Each row below holds a small network's activations on one input, seen along a few directions.
Each table varies a few parts of the input and shows all the possible inputs, shuffled.
Descriptions start from the smaller parts, as in this example, which fits no table here: values(3) and (point or ring(11) or (ring(5) and line(6))).
Shared parts are said once, and a part with two or three values counts as separate values.
(in the rows, 128 means zero)

Other details of the inputs vary at random and push rows far along three fixed directions, the same in every table; ignore that.

A family of inputs:
row 1: [106 100  75 112 148 139 197 125 123 142  97]
row 2: [142 139  97 141  93 168  55 150 149 137 119]
row 3: [222 172 132 121 158  97  77 194 126 165 123]
row 4: [ 88 130 103 145  91 178  85 104 147 119 131]
row 5: [154 154 136 126 187 113 140 142 128 149 117]
row 6: [ 51 132 134 140 186 144 207  56 132 112 126]
row 7: [ 98  89  19 135 143 162 198 120 150 149  75]
row 8: [ 81 100  88 113  84 146 151 106 129 116 130]
row 9: [183 159 141 121 186 106 120 165 122 158 112]
row 10: [ 95 128 102 147  78 188  82 110 161 109 129]
row 11: [ 93 124 213  71  88  90 147  95  86  86 172]
row 12: [ 49  92 153 143 163 101 238  65 105 121 139]
row 13: [138 137 105 141  89 173  57 143 147 130 119]
row 14: [119 133 107 137 101 168  77 135 161 125 122]
row 15: [133 142 121 137  71 168  44 136 144 120 137]
row 16: [136 102 158 125  82 110 106 136 125 123 155]
row 17: [114 140 149 123 103 147  74 124 143 116 139]
row 18: [135 118 131  97  63 117 101 140 125 111 137]
row 19: [164  83  22 162 151 153 134 192 152 167  77]
row 20: [106  77  43 166 143 160 180 143 152 165  84]
row 21: [ 45 131 182 130 115 152 142  46 115  84 151]
row 22: [ 46  95 167 105  83 119 165  52 119  74 133]
row 23: [ 94 158 223 114 117 106 116  73  95  91 173]
row 24: [202 129 106  97 157  93 152 185 115 159  93]
row 25: [185 109 139 125 142  95 135 172 120 156 125]
row 26: [182 161 142 125 165 121 116 161 131 144 117]
row 27: [199 172 150 116 170  93 101 174 124 154 129]
row 28: [102 136 118 137  94 166  87 115 157 112 139]
row 29: [146 107 130 137 167  96 184 153 115 158 113]
row 30: [155 151 131 133  96 152  64 144 136 126 134]
row 31: [174 131 119  95 160  92 176 161  99 147 115]
row 32: [ 97 137 134 134 120 150 103 105 135 122 132]
row 33: [ 95 119  27 165 176 180 163 115 165 160  87]
row 34: [115 140 117 141  79 159  61 121 142 120 140]
row 35: [123 102 141 134  56 127  87 148 134 124 147]
row 36: [ 84  80 114 145  87 139 140 101 140 121 142]
row 37: [159 102  16 139 132 144 154 160 161 159  66]
row 38: [124 106 228 104  84  89 108 117 103 101 172]
row 39: [ 88  98  77 117  54 159 120 114 135 111 131]
row 40: [181 184 214 109 205  66 161 128  80 134 144]
row 41: [136 159 147 130 200  99 167 115 108 146 127]
row 42: [182 175 200 104 192  73 128 149  98 142 138]
row 43: [145 155 128 136 194 123 170 126 129 141 118]
row 44: [167 152 102 138  85 160  49 166 161 133 130]
row 45: [145 152 135 136 179 128 156 122 120 138 116]
row 46: [137 149 137 127  82 143  53 138 151 117 148]
row 47: [127 109 101 104  77 141 117 142 124 121 124]
row 48: [159 154 120 131 175 123 133 148 139 148 117]
row 49: [138 151 125 133 194 119 158 125 120 151 115]
row 50: [105  98 195 115  96  95 125 101 105  92 174]
row 51: [ 86 126  52 164 154 177 153  99 150 146 101]
row 52: [ 99 155 200 121 108 121 115  83 116  90 169]
row 53: [162 103 113 137  63 132  72 186 143 145 130]
row 54: [194 122 110 137 164  85 146 199 114 164 110]
row 55: [108  99  50 137 141 130 194 107 144 136  85]
row 56: [ 97 129  76 149 156 163 143 111 156 141 110]
row 57: [111 164 202 121 197  90 198  75  91 113 149]
row 58: [151  96 162 117  81 116  77 152 123 113 149]
row 59: [122 143 150 125 100 146  67 127 133 120 137]
row 60: [168 155 119 139  95 147  61 153 142 131 134]
row 61: [ 46  85 127 148 164 118 227  79 111 114 127]
row 62: [ 91 125 101 149 105 184 109 101 151 116 118]
row 63: [180 122 162 121 170  73 152 182  98 148 119]
row 64: [145 153 128 136 194 124 168 128 130 143 114]
row 65: [148 109 127 136  74 115  79 173 128 127 139]
row 66: [115 142 132 136  93 162  88 117 147 110 140]
row 67: [128 170 223 104 191  67 163  96  93 117 161]
row 68: [108 132  85 151 179 157 160 110 135 149  97]
row 69: [ 91 152 200 114 114 116 111  87 122  92 168]
row 70: [ 46 138 178 133 112 145 148  46 124  80 162]
row 71: [200 123 146 123 150  72 120 189 103 142 134]
row 72: [119 146 133 133  84 151  70 123 152 111 148]
row 73: [132 140  99 138  89 160  56 144 156 133 130]
row 74: [ 39  99 161  93  83 131 170  65 107  84 153]
row 75: [153 166 167 119 172 100 141 131 120 130 139]
row 76: [165 150 127 132  98 156  61 158 148 128 125]
row 77: [165 126  98 103 141 105 165 158 108 146 114]
row 78: [191 171 183 109 168  96 109 163 119 137 132]
row 79: [134 141 209  71 155  56 194 115  71 113 157]
row 80: [159 160 153 120 187 106 141 141 124 142 124]
row 81: [146 153 133 136 180 128 151 123 118 141 115]
row 82: [132  90 120 135  88 125 101 137 133 119 145]
row 83: [144  92 112 136  74 135  70 170 136 119 132]
row 84: [139 151 139 133  95 145  67 132 131 122 141]
row 85: [162 131 167  94 152  67 171 131 102 123 114]
row 86: [ 85  96  75 121  73 150 138 106 143 114 119]
row 87: [207 138 122 104 140  74 137 174 119 145 103]
row 88: [204 168 110 139 181 115 124 168 122 165 110]
row 89: [ 92  84 160 126  90 123 125 101 121  96 160]
row 90: [ 64  78 125 144 161 122 225  73 122 127 130]
row 91: [ 85  74  41 166 142 155 177 121 144 135 103]
row 92: [144 156 154 123 106 127  66 139 128 126 145]
row 93: [108 138  84 155 173 151 173 104 147 138 112]
row 94: [113 155 203 117 100 127  96  96 113  92 165]
row 95: [162 151 135 130  95 147  51 154 134 130 131]
row 96: [106  83  72 154 163 132 185 130 129 136 107]
row 97: [ 88  79  43 168 165 151 201 130 141 152  86]
row 98: [119  98  50 121 137 151 180 137 130 146  90]
row 99: [ 46  74 172 128  98 126 157  62 116  82 162]
row 100: [156 118 119  97  65 122  88 160 130 121 127]
Each input here is: line(5) and (line(4) or ring(5) or ring(11)).
Question: The inputs of row 40 and row 21 match in every part but the line(5) part. If row 70 is changed in the same way as row 40 into row 21, which row does it become?
Answer: row 76
Question: The inputs of row 27 and row 56 match in every part but the line(5) part. If row 44 is changed in the same way as row 27 into row 56, which row does it become?
Answer: row 43
Question: Which other rows does row 11 become when the line(4) part takes its other values? List them by row number.
Answer: row 31, row 37, row 100
Question: Which other rows does row 84 become when the line(5) part takes its other values? List them by row number.
Answer: row 13, row 15, row 23, row 95
Question: Which other rows does row 25 become when the ring(5) part takes its other values? List them by row number.
Answer: row 29, row 83, row 97, row 99

A family of inputs:
row 101: [131 145  76 135 170 162 140 133 139 150  91]
row 102: [187 174 162 116  90 118  48 159 136 126 151]
row 103: [137 122 127 132 176  97 170 126 121 138 121]
row 104: [112 159 115 131 190 128 191  95 119 140 123]
row 105: [134 102  97 139  65 163  72 153 162 126 126]
row 106: [167 121 122 133 158 115 142 169 121 158 118]
row 107: [154 134 122 109 162 113 168 146 114 147 114]
row 108: [125 111 119 143  85 139  88 140 127 124 137]
row 109: [ 88  95  86 154  82 163 112 106 151 112 125]
row 110: [120 163 224 119 145  90 132  89 106 101 175]
row 111: [ 77 128 157 141 127 154 113  93 127 110 139]
row 112: [ 69 115 122 123 106 141 156  80 115 102 133]
row 113: [168 151 188  83  98  90  83 163 105 119 153]
row 114: [191 132  83 122 134 121 108 189 148 160 101]
row 115: [142 125 192 117  98 106 100 138 102 114 158]
row 116: [139 152 200 119 122 117  79 124 122 106 148]
row 117: [ 59 132 143 132 131 158 142  64 138  98 126]
row 118: [124 136 134 109 183  93 192 113 100 135 121]
row 119: [117 115 118 135 185 109 193 120 129 139 115]
row 120: [114 110 112 124  74 154 102 127 150 117 127]
row 121: [ 54  87  77 157 108 165 141  92 144 122 125]
row 122: [117 105 105 138  72 153  72 155 148 129 135]
row 123: [158 149  98 156 164 138 124 152 137 161 123]
row 124: [137 126 106 131 167 111 180 120 120 138 106]
row 125: [184 129  68 130 132 124 108 177 147 158  98]
row 126: [ 76 101 106 135  85 161 139  88 143 105 125]
row 127: [183 136  99 116 146 121 139 170 118 154 105]
row 128: [124 129 225 108 129  82 147 102  94  96 163]
Question: The inputs of row 116 and row 111 match in every part but one. If row 119 is changed in the same way as row 116 into row 111, which row does it become?
Answer: row 122
Question: What do these inputs look like to the network?
Answer: line(4) and (values(2) or ring(5))
Question: Which other rows does row 117 become when the values(2) part takes its other values? List them by row number.
Answer: row 102
Question: Which other rows does row 116 become when the values(2) part takes its other values? List them by row number.
Answer: row 110
